Each row below holds a small network's activations on one input, seen along a few directions.
In each table, some parts of the input vary, and every possible input appears once, in random order.
Descriptions start from the smaller parts, as in this example, which fits no table here: one of 5 places around a ring, together with either a single point or (one of 2 separate values, together with one of 4 places along a line) or one of 11 places around a ring.
Shared parts are said once, and a part with two or three values counts as separate values.
In the rows, zero is written as 128.

Other details of the inputs shift rows strongly along three fixed directions, in all tables alike. That doesn't count.
These rows show it; all are for the same input, with only those details redrawn:
[118 106 134 156 150 141 180 128 120 141 191 112]
[105 109  93 119 116 100 183 149 102 102 159  83]
[ 90 128 100 142 126 153 161 153 133 100 189 100]
[149  98 137 135 121  43 175 103  94 137 114 111]
[108 169 131 171 115 159  99 119 172 107 163 138]
[110 144 125 160 121 142 129 125 149 111 164 126]
[ 93 121  99 138 129 150 171 154 126 105 192  95]
[150 130 176 185 143 119 129  84 146 160 148 155]

Table:
x1: [124 165 110 123 144 175  98 127 190  92 116 155]
x2: [ 91 118 100 104 187 183 164 172 139 128 191 136]
x3: [160  94 145  97  95  27 118 128  82 159  85 144]
x4: [152 125 146 160 109 106  88  83 167 156 126 161]
x5: [188 152 181 149 104  98 101  84 129 121  76 139]
x6: [135 105  92  69 133 139 180 167  95  95 121 110]
x7: [ 93 118 140 152 169 152 158 159 127 146 201 129]
x8: [110 123 159 144 148 160 147 164 102 148 192 140]
x9: [125  90 178 107 167 136 147 123  79 180 128 141]
x10: [126 168 118 125 129 124  83 122 160  61  86 125]
x11: [181 121 149 144 121  98  95  72 166 145  91 140]
x12: [112 139 149 139 181 143 112 133 137 122 150 148]
x13: [111 128  99 117  81 166 112 156 133 113 176 121]
x14: [151  90 194 137 166 171 137  95 114 172 113 150]
x15: [113 118  82 102  91  48 169 140  95  84 115  79]
x16: [110 177 124 108 135 183  80 158 155 110 138 175]
x17: [121 118 104 102  84  90 168 155  74  96 138  89]
x18: [113 105 128 125 136 163 167 112 140 138 141  86]
x19: [131  85 148 140 155 105 136 127 129 182 162 150]
x20: [126 108 154 128 129 205 163 125 122 153 164  97]
x21: [147 131 144 117 139 140 124 136 107  92 108 126]
x22: [ 56 147 105  96  85 160 118 182 118 109 150 110]
x23: [ 94 127  93  84 115 120 126 132 134  78  78  89]
x24: [125  88 113 118 177 182 136 139 147 124 167 120]
x25: [190 132 140 106  92  76 137 100 122 128  59 136]
x26: [150 153 180 150 122 116  93 116 148 172 114 204]
x27: [153 119  90  90 109  73 172 120 130 104  85  98]
x28: [141 165 113 121  74 174  58 130 172  89 120 126]
x29: [ 82 117  74  84  68  74 162 136 107 100 105  67]
x30: [154 161 128 176 133 119  77  87 113 170  30 128]
x31: [151 134 176 133 151 149  54 115 142 159 126 190]
x32: [131 166 117 116 101 183  32 136 177  75 104 155]
x33: [131 201  88 181 135 168  63 142 137 105  90 114]
x34: [164  95 146 123 120 101 190 116  92 171 141 145]
x35: [175  70 124 182 211 175 164 126  84 222 155 120]
x36: [ 90 131 168 159 140 147 108 115 158 172 141 157]
x37: [126 136  80  96 100  86 152 141 121  61 101  62]
x38: [ 63 137 110 100 148 163 113 150 140 111 140 117]
x39: [151 117 156 132 137  48 144 107 130 176  96 173]
x40: [143 108 184 132 193 150 147 136  85 163 167 152]
x41: [142  99 124  92 148  57 108 120 114 137  93 139]
x42: [110 119 117  97  58  91 140 127  93 122  98  99]
x43: [107 210  96 142  69 140  62 118 209  88 114 161]
x44: [183 142  96 151 144  86 129 114  99 164  43 134]
The inputs of x24 and x1 match in every part but one. If x19 is changed in the same way as x24 into x1, which row does it become? -> x39
The inputs of x22 and x8 match in every part but one. If x14 is changed in the same way as x22 into x8, which row does it become? -> x21
What do these inputs look like to the network? -> one of 4 separate values, together with either a single point or (one of 2 separate values, together with one of 5 places around a ring)
Change only the place on the ring of 5 in x32. List by row number the other rows that result. -> x3, x13, x28, x31
Change only the choice among 4 separate values in x33. List by row number the other rows that result. -> x30, x35, x44
Change only the place on the ring of 5 in x37. List by row number the other rows that result. -> x7, x10, x12, x15

Table:
x45: [ 83 203 103 151  96 187  57 143 196  83 147 144]
x46: [144 132 174 162 133 131 114  89 151 153 130 154]
x47: [112 180 118 145  96 138  69 126 171 100 122 145]
x48: [112 130 102 114 111 110 142 139 130 105 131 110]
x49: [136 113  83  88 127  98 151 145  96 100  91  90]
x50: [160  87 165 135 136  86 161 100 101 171 123 137]
x51: [140 149 148 132 145 140  82 114 150 132 101 162]
x52: [133  66 148 134 168 148 203 132 101 170 194 116]
x53: [136 152 157 138 140 165  74 115 153 138 110 167]
x54: [123 116 148 157 158 178 145 126 147 152 190 141]
x55: [130 165 149 170 158 237  77 119 184 134 155 160]
x56: [126 123 148 157 153 163 140 129 137 151 176 145]
x57: [122  92 139 141 168 168 185 143 118 154 203 125]
x58: [116 101 136 142 158 173 173 149 114 156 198 125]
x59: [133 155 167 165 125 155  90  97 174 141 136 164]
x60: [153 142 151 130  90  57 100  89 130 132  64 146]
x61: [111 144  88 100  80  82 117 146 118  91 101 104]
x62: [168 111 163 125 110  51 136  94 103 151  84 144]
x63: [ 91 175  72  89 101 137  74 168 144  65  96 117]
x64: [159 148 135 141 135 116  90 105 136 131  74 145]
x65: [167 124 141 125 131 103 115 103 112 141  71 134]
x66: [126  91 101  85 110  75 186 150  84 110 129  90]
x67: [165 118 164 119 142  90 107  98 119 149  71 156]
x68: [ 96 117  60  92 136 173 162 188  99  96 152  74]
x69: [162  74 173 147 164  84 185  92  98 182 134 131]
x70: [142  93 149 124 175 139 151 132  98 169 133 137]
x71: [ 78 135  73 104 106 152 150 177 122  92 165  87]
x72: [108 160 113 138 104 123  99 128 151 103 121 126]
x73: [128 130  98  93  74  24 132 126  93  98  60  94]
x74: [ 77 115  74  96 109 155 173 178 109  90 177  72]
The inputs of x58 and x66 match in every part but one. If x70 is changed in the same way as x58 into x66, which row does it become? -> x67
What do these inputs look like to the network? -> one of 5 places around a ring, together with either one of 2 separate values or one of 4 places along a line
Change only the choice among 2 separate values in x67. List by row number the other rows that result. -> x55
Change only the choice among 2 separate values in x70. List by row number the other rows that result. -> x68

Table:
x75: [ 97 128  58  98 140 162 152 185  97 105 136  81]
x76: [117 175 110 140 141 179  64 134 169 103 115 141]
x77: [115 115 118 127 113 146 159 137 139 123 175 113]
x78: [116  88 173 119 188 156 148 152 104 184 185 170]
x79: [138 113 148 139 118  56 148 100 105 149 105 124]
x80: [105 121 107 135 122 132 155 141 134 126 170 121]
x81: [110 220  91 120  93 137  23 134 189  52  59 145]
x82: [ 87 127  99  48  95 118 115 183 106  84 126 122]
x83: [161  81 186 162 152  68 169  79 112 199 129 149]
x84: [102 115 126 129 118 149 163 137 123 122 173 100]
x85: [145 129 120 107  69  27 135 114 102  99  70 105]
x86: [146  92 161 159 154 158 183 117 123 168 197 132]
x87: [168 109 184 145 108  53 133  65 129 164  87 150]
x88: [150 154 161 168 155 213  86 107 157 160 126 162]
x89: [135 135 113 117  84  23 133 120  99 108  76 112]
x90: [149 179 149 158 125 185  38 101 180 122  90 167]
x91: [154 113 137 137 115  45 152 106 105 144 108 129]
x92: [153 144 164 160 165 207  84 102 170 146 133 162]
x93: [106 115  74  75 136 163 166 173 111  76 140  80]
x94: [106 108  82 117 167 182 156 172 105 125 160  94]
What do these inputs look like to the network? -> one of 2 separate values, together with either a single point or one of 4 places along a line or one of 5 places around a ring
The inputs of x86 and x91 match in every part but the choice among 2 separate values. If x90 is changed in the same way as x86 into x91, which row does it become? -> x94
